A small network was trained on made-up records. Each row is its average activation on records with the value named, seen along a few directions.
Values that are neighbours, or in one group, have similar rows; names and order tell nothing.
In the rows, zero is written as 500.
Random noise pushes rows far along 6 fixed directions. That doesn't count. These rows show it; they differ only by the noise:
[615 541 559 475 731 600 320 413 527 603 506 583 626 357 513 415 515 484]
[566 300 367 365 708 435 536 395 561 514 406 493 410 658 580 392 508 535]
[527 540 634 554 479 439 500 444 504 555 468 462 511 362 740 479 558 550]
[761 663 592 841 256 611 352 469 390 590 599 538 748 407 520 397 603 496]
[605 495 602 688 213 443 682 462 336 644 481 454 580 491 577 443 660 638]
[760 436 218 659 541 631 564 456 455 397 486 583 415 753 670 306 525 386]
[588 345 526 409 604 413 462 359 496 680 448 468 590 530 429 402 568 651]
[505 664 594 556 575 648 389 591 559 418 512 624 583 330 546 541 488 315]


Values of DEKAZ:
nugu: [405 497 295 346 667 606 371 565 636 362 494 542 450 647 261 520 345 354]
pev: [475 350 536 356 550 414 665 388 406 655 393 291 391 538 555 415 592 644]
mili: [308 756 622 636 343 406 487 599 608 324 534 503 447 319 799 677 434 422]
naz: [375 675 558 590 356 478 592 560 499 358 439 497 455 491 609 579 550 449]
tebi: [533 350 357 299 884 615 513 417 447 679 470 515 407 518 455 376 452 557]
bofeb: [403 699 634 634 424 530 370 643 656 245 555 476 548 355 643 615 480 251]
bilod: [323 359 463 252 442 388 429 519 684 410 375 378 487 711 262 643 408 487]
duza: [575 658 258 762 352 638 514 598 463 195 653 657 376 649 572 522 375 287]
zosaz: [576 575 444 607 484 586 554 552 397 476 641 616 469 428 547 516 466 442]
lapi: [584 462 525 540 614 285 167 341 664 546 597 354 529 424 700 414 479 602]
fen: [574 440 541 488 554 426 527 386 345 674 560 369 359 379 734 437 488 756]
karok: [403 645 577 329 741 692 443 509 481 532 557 637 422 226 539 565 350 501]
A value of DEKAZ combines one of 4 hidden first parts with one of 3 second parts; all combinations occur once.
Q: pev and tebi share the first part; pev and naz share the second. Which value has the first part of naz and the second part of tebi?
A: mili
Q: bofeb and zosaz share the first part; bofeb and bilod share the second. Which value has the first part of bilod and the second part of zosaz?
A: karok

Values of ZEF:
golud: [528 404 441 429 495 481 758 442 444 664 445 604 527 592 385 442 609 558]
kuz: [660 142 396 269 840 345 387 230 606 609 363 353 441 688 578 284 507 601]
gabap: [509 529 643 501 433 392 267 476 508 592 648 496 672 375 276 568 461 637]
mokuf: [443 458 693 491 462 389 801 490 399 636 385 393 480 370 730 488 717 621]
gurov: [454 676 261 628 429 828 951 677 346 286 419 672 220 660 711 515 485 271]
nedez: [570 578 343 640 383 887 809 678 175 542 580 650 429 531 343 453 560 419]
kugo: [492 583 452 684 277 545 715 558 442 397 396 450 473 626 594 509 540 399]
ket: [330 608 511 447 621 286 117 547 867 124 559 487 404 391 773 669 276 295]
nuge: [618 495 453 716 191 424 294 511 464 449 652 413 515 618 483 484 445 615]
The values of ZEF form a ring.
Q: List every value one step from kugo, in the order listed.
A: kuz, gurov
Q: List every value one step from gabap, in the order listed.
A: ket, nuge
